Each row below holds a small network's activations on one input, seen along a few directions.
In each table, some parts of the input vary, and every possible input appears once, in random order.
A made-up example of a description, with smaller parts first: one of 4 places along a line, together with either a single point or (one of 2 separate values, together with one of 5 places around a ring) or one of 11 places around a ring.
Shared parts are said once, and a part with two or three values counts as separate values.
(in the rows, 128 means zero)

Other details of the inputs shift rows strongly along two fixed directions, in all tables alike. That doesn't count.

Rows:
R1: [103 103 108 115 143 100  72 161  92 160 133 128 137 133 130]
R2: [156 145 111 128 126 109 188 120 160 100 112 114  91 110 141]
R3: [ 78 100 190 171  93 221 141 114 144  89 135 151 165 111  96]
R4: [107  98 127 124 141  93  73 131 109 168 135 114 149 124 162]
R5: [183 174 104 127 128 121 228 113 172  73 107 115  69 119 127]
R6: [116 110 118 108 147 102  64 140  89 163 136 130 145 141 140]
R7: [106 112 127 144 141 113  76 139  99 170 153 118 156 149 156]
R8: [ 88  88 188 149  95 206 139 112 147  95 124 148 160  94  89]
R9: [164 223 130 105 120 104 171 153 179 158  91 131 102 152 117]
R10: [154 144 108 121 129 108 172 126 150 103 115 115  94 114 131]
R11: [ 91 101 182 132  95 225 124 117 130  83 127 165 159 104  68]
R12: [101 123 183 157 102 225 131  98 127  97 148 158 170 132  95]
R13: [104 112 186 145 109 208 130  97 138  94 132 147 160 116  99]
R14: [204 185 108 125 133 117 238  86 183  74 105 112  67 125 150]
R15: [ 93 109 178 159 101 205 156 112 150  86 125 144 148 104 100]
R16: [111 102 124 117 143  94  68 134 103 165 136 116 148 127 150]
R17: [104 113 105 134 141 107  78 166  90 166 148 129 141 148 137]
R18: [117 104 139 126 120 135 127 132 132 123 122 127 132 108 111]
R19: [200 191 110 143 128 130 238  91 178  82 121 114  77 139 156]
R20: [164 167  84 136 136 100 182 134 138 115 130 116  89 142 141]
R21: [135 138  92 143 143  85 133 153 120 149 140 108 112 143 157]
R22: [ 97 105 106 133 138  96  78 156  95 162 141 121 142 138 137]
R23: [167 133 100 104 148  69 132 122 132 144 119 107 104 127 152]
R24: [184 177  97 121 127 122 225 110 165  72 107 122  69 121 119]
R25: [ 98  99 109 117 137  92  74 153  98 160 133 121 141 121 133]
R26: [ 85 105 182 162  98 216 136 118 138  89 136 150 160 115  88]
R27: [123 117 110 112 147  94  67 143  90 166 142 128 140 152 146]
R28: [110 112 116 124 143  99  69 135  93 165 144 123 149 146 147]
R29: [193 168  98  93 139 100 173 108 144 101 112 126  83 130 134]
R30: [149 119 110 114 145  76 121 121 131 153 121 108 117 123 161]
R31: [ 93 105 115 157 137  99  91 159 105 171 147 113 146 138 162]
R32: [104  91 111 113 136  90  76 152  99 164 129 121 141 119 126]
R33: [179 165 105 131 138 100 188 105 158 109 120 109  89 137 163]
R34: [104 106 106 123 140 101  73 163  92 160 140 129 138 142 132]
R35: [110 109 118 117 146  98  68 134  93 165 138 122 148 137 145]
R36: [112 106 118 110 142  95  65 132  96 163 136 123 149 129 143]
R37: [198 160 100  90 138  98 174 108 145 106 108 127  83 127 128]
R38: [155 127 101 100 145  77 115 122 118 148 122 117 116 128 142]
R39: [107 124 183 147 104 228 126 105 123  96 147 166 166 137  90]
R40: [ 75 171 214 146  70 232 147 154 176 129 101 172 161 124  44]
R41: [106  99 171 123 100 203 129 120 132  92 121 160 149 104  69]
R42: [148 137 103 124 147  83 119 129 121 147 134 108 116 145 161]
Each input here is: one of 2 separate values, together with either a single point or (one of 4 places along a line, together with one of 5 places along a line).
Question: Changing only the choice among 2 separate values turns R13 into R5. The same change can be made to R23. Which row results?
Answer: R18
Question: Which other rows does R39 become when the place on the line of 5 takes its other values? List them by row number.
Answer: R6, R27, R29, R37
Question: Which other rows does R27 become when the place on the line of 4 takes its other values? List them by row number.
Answer: R28, R33, R42

Rows:
R43: [122 150 155 159 100 196 198 115 166  63 118 140 114 113 101]
R44: [178 157  69 101 149  62 182 133 142 103 106 105  63 119 147]
R45: [ 68  95 184 163 100 196 104 122 130 129 142 145 183 114 103]
R46: [116 114  88 137 145  63  99 175 107 177 139 104 117 140 162]
R47: [187 183  77 126 147  81 183 119 140 125 131 108  84 153 160]
R48: [130  99  81 110 153  56  93 164  99 165 128 110 113 126 149]
R49: [104 153  88 102 153  25  44 206  99 244 116 115 132 168 149]
R50: [185 160  97 108 135 112 175  99 135  96 125 126  93 134 130]
R51: [106 114 145 148 128 157  98 133 107 146 151 139 158 146 133]
R52: [112  96 152 124 124 162  88 119 100 127 146 150 159 131 114]
R53: [137 122  85  99 159  64  76 137  91 159 137 115 121 144 163]
R54: [164 151 140 115 123 155 180  88 158  72 112 132 104 119 117]
R55: [154 140 166 128 104 199 188  75 161  60 119 145 124 110  88]
R56: [ 98  82 180 130 114 183  86 113 113 123 140 149 171 119 102]
R57: [ 86  86 156 123 122 150  82 123 113 131 125 137 159 107 118]
R58: [175 164 116 134 133 116 186 117 157 114 124 116  98 142 148]
R59: [ 74 111 164  93 114 144  30 172 100 187 119 157 178 125  78]
R60: [120  89 119 114 139  93  86 141 108 161 127 122 137 120 141]
R61: [ 88 115 163 149 123 162  93 125 121 137 139 132 164 132 132]
R62: [168 180 110 134 136 129 184 109 147  99 127 124  95 144 146]
R63: [116 126  95 131 149  60  94 156 116 176 127 103 125 137 176]
R64: [ 93  84 153 127 118 148  87 121 112 138 131 136 163 108 110]
R65: [151 136 122 125 118 150 189 110 150  76 115 131 101 104  97]
R66: [ 82 107 187 160 106 200 107 111 127 122 144 143 180 127 104]
R67: [188 168  83 127 141  70 196 133 162 129 115 103  75 135 166]
R68: [126 146 154 160  96 195 202 112 167  69 126 139 120 113  92]
Question: Changing only one part turns R54 into R61. The same change can be made to R48. Which row results?
Answer: R46
Question: What do these inputs look like to the network?
Answer: one of 2 separate values, together with either a single point or (one of 3 separate values, together with one of 4 places along a line)
Question: Which other rows does R48 become when the choice among 3 separate values takes its other values? List them by row number.
Answer: R44, R65
Question: Which other rows does R63 become when the choice among 2 separate values takes its other values? List them by row number.
Answer: R57

Rows:
R69: [ 92 123 165 153 114 213 132  89 119  67 141 146 160 124 101]
R70: [108 117 188 142 110 202 132  73 137  91 137 143 170 115 113]
R71: [131  93 182 160  91 244 172  75 137  62 152 161 153 113  77]
R72: [165 122  65  94 149  39  96 162  94 190 132 115 107 146 140]
R73: [ 66  70 176 130 113 147  53 156 110 167 124 140 180 109  97]
R74: [101  93 127 132 144 118  47 124  82 160 156 129 164 142 156]
R75: [202 166 105 121 133 130 203  87 154  75 128 122  80 140 148]
R76: [110 108 198 142  77 231 176 105 167  80 110 157 148  87  49]
R77: [225 173  91  96 127  91 226 113 170 113 101 118  69 119 117]
R78: [134 128 106 112 139 105 115 160 109 137 127 131 116 137 111]
R79: [ 37 103 159 124 115 149  43 150 100 150 129 143 179 117 102]
R80: [131 152  96 132 137 100 156 110 133  95 122 106 106 121 157]
R81: [160 131  86  86 156  37  95 157 111 198 113 113 112 140 161]
R82: [112 188 137 166 125 127 138 160 146 170 134 122 129 159 150]
R83: [176 160  80  86 150  58 115 148 119 160 120 118  93 153 149]
R84: [ 52  77 167 146 127 141  47 115 101 149 140 121 187 117 139]
R85: [144 130 149 140 120 156 179  92 165  79 117 119 111 112 135]
R86: [110  93 133 112 129 116  53 158  87 175 139 144 159 140 112]
R87: [ 85 128 127 116 127 117  84 155 119 143 119 134 138 117 120]
R88: [133 150 137 122 107 162 186 129 160  82 103 146 102 108  95]
R89: [190 152  69 134 134  90 230 114 158  79 123 101  58 110 150]
R90: [124 106  70 106 153  51  72 181  80 189 138 114 121 141 130]
R91: [194 152 115 129 128 147 209  85 150  73 128 135  88 135 137]
R92: [117 118 149 154 109 191 182 102 149  62 126 140 123 104 119]
R93: [220 190  88  93 132 102 214 115 160  99 101 135  60 142 124]
R94: [ 83  62 168 154 121 154  89 123 116 133 141 127 167 109 128]
R95: [127 125 130 110 127 104 125 142 140 147 102 127 118 117 123]
R96: [ 97 104 138 130 105 152 126 150 126 123 126 140 137 102  87]
R97: [ 87 134 193 127  96 197 129 103 156  97 105 150 157 106  76]
R98: [132 135  89  91 155  53  50 158  90 194 131 124 129 152 151]
R99: [108 181 198 185  84 238 195 129 183  99 131 151 144 145  98]
R100: [150 173 101 104 140 112 146 135 134 112 114 132  96 137 116]
R101: [141 116  77 132 150  62 133 146 116 132 135 100  99 121 172]
R102: [ 57  70 168 149 128 147  47 121 105 151 141 126 184 114 141]
R103: [ 86  74 178 121 116 157  50 147 101 174 134 149 190 119  97]
R104: [141 144 192 116  96 217 167  97 168  86 109 158 142 112  78]
R105: [108 140 147 120 108 164 143 137 149  96 112 141 122 112  98]
R106: [124 101 202 151  98 240 171  71 154  70 134 160 159 107  98]
R107: [ 59  83 178 123 114 153  43 151 115 166 121 138 179 114 106]
R108: [181 181  77 127 142  91 214 105 162  71 111 103  64 118 165]
R109: [ 61  83 158 126 122 170  50 159  85 152 138 159 176 132  91]
R110: [155 126  84 110 168  36  91 126 108 177 137  95 119 140 195]
R111: [163 155 104 121 140 109 147  93 123 106 135 119 111 143 153]
R112: [208 210 102  86 135  90 206  99 174 105  93 118  74 130 130]
R113: [135 144  86  94 156  27  86 159 125 187 105 101 106 130 161]
R114: [172 136 118 119 142 108 155 101 143 119 130 111 110 130 163]
R115: [127 140 146 149 121 199 166  90 136  58 134 143 130 122 112]
R116: [172 164  90  85 154  49 117 138 132 172 108 112 103 136 155]
R117: [125 216 162 171 104 178 198 126 172 116 124 132 118 151 121]
R118: [112 164 168 124 104 214 161 101 146  63 117 161 134 124  64]
R119: [163 178 111  95 132 108 141 115 133 123 116 134 105 144 119]
R120: [ 70  60 149 155 132 164  56 140  76 135 163 138 179 129 121]
R121: [123 127 161 152 112 220 168  92 139  51 137 145 134 122 103]
R122: [120 116  81 128 153  64 101 148 108 143 135  96 112 128 183]
R123: [110  59 130 136 138 109  70 127  92 178 158 118 166 123 146]
R124: [191 182  83 106 128  86 221 141 169  87  98 117  54 115 122]
R125: [127 142 108 105 140 111 106 154 114 136 124 129 115 142 120]
R126: [181 132  52 127 158  63 166 131 113 123 141  98  78 137 159]
R127: [110  65 134 132 146  97  56 135  89 180 154 117 167 130 159]
R128: [146 131 121 143 130 164 177 105 131  74 133 135 109 129 127]
R129: [ 84  65 130 139 145  93  58 140  97 175 138 112 156 123 165]
R130: [156 102  83 122 158  58  92 137  89 164 152 109 119 149 172]
R131: [ 93 134 137 175 120 121 106 181 129 189 147 126 160 163 139]
R132: [ 93 125 132 179 111 135 121 171 133 186 150 128 163 156 124]
R133: [ 86 140 139 172 121 128 106 177 128 193 141 130 157 165 147]
R134: [163 109  73 127 152  40 145 131 128 154 130  87  91 120 173]
Question: Changing only one part turns R104 into R116. The same change can be made to R99. Which row results?
Answer: R82
Question: What do these inputs look like to the network?
Answer: one of 6 places along a line, together with either a single point or (one of 2 separate values, together with one of 5 places around a ring)
Question: Which other rows does R126 become when the place on the line of 6 takes its other values? List them by row number.
Answer: R69, R115, R120, R121, R128
Question: Which other rows does R89 become when the choice among 2 separate values takes its other values? List them by row number.
Answer: R96
Question: Which other rows does R130 become when the place on the ring of 5 takes its other values? List them by row number.
Answer: R94, R101, R120, R127
Question: List by row number the other rows that have the place on the line of 6 in common with R112.
Answer: R69, R70, R79, R80, R84, R97, R111, R117, R118, R119

Rows:
R135: [ 70  81 167 127 110 181  63 146  97 145 137 159 179 119  85]
R136: [151 162 103 142 127 116 181 140 146 121 126 123 100 138 131]
R137: [194 169  84  92 140  61 178 131 155 132 101 114  73 124 140]
R138: [137 154 188 149  96 217 183  96 170  88 123 153 140 127  99]
R139: [ 88 106 184 136 104 212  90 120 111 121 142 164 178 131  75]
R140: [ 77 102 114 123 143  76  51 174  97 182 129 113 143 129 144]
R141: [181 178  83 126 137  63 191 137 164 142 114  98  76 137 160]
R142: [138  70  83 128 158  78  90 117  81 131 160 107 126 128 173]
R143: [154 150 144 132 107 154 199 119 177  92 106 130 101 111 102]
R144: [164 175 139 142 115 173 195 113 156  91 126 143 108 142 114]
R145: [200 181  90  96 146  66 174 122 150 135 109 111  83 142 146]
R146: [ 99 135 107 137 137  85  98 157 116 166 130 111 132 138 154]
R147: [ 71  84 138 137 125 132  66 170  97 164 139 135 163 128 112]
R148: [135 103 164 147 115 214 182  53 144  25 137 137 129  93 115]
R149: [106 130 128 112 139 110  69 137 105 158 129 128 148 140 130]
R150: [ 90  41 183 154 116 203  99  76 107  93 152 142 182  99 120]
R151: [104 130  89 119 162  43  43 170  87 210 139 106 140 160 185]
R152: [145 154 117 104 126 119 152 125 144 109 106 133 103 118 117]
Question: What do these inputs look like to the network?
Answer: one of 3 separate values, together with either a single point or one of 5 places around a ring
Question: Changing only the choice among 3 separate values turns R150 into R142. The same change can be made to R141. Which row results?
Answer: R136
Question: Which other rows does R147 become when the choice among 3 separate values takes its other values? List them by row number.
Answer: R140, R143
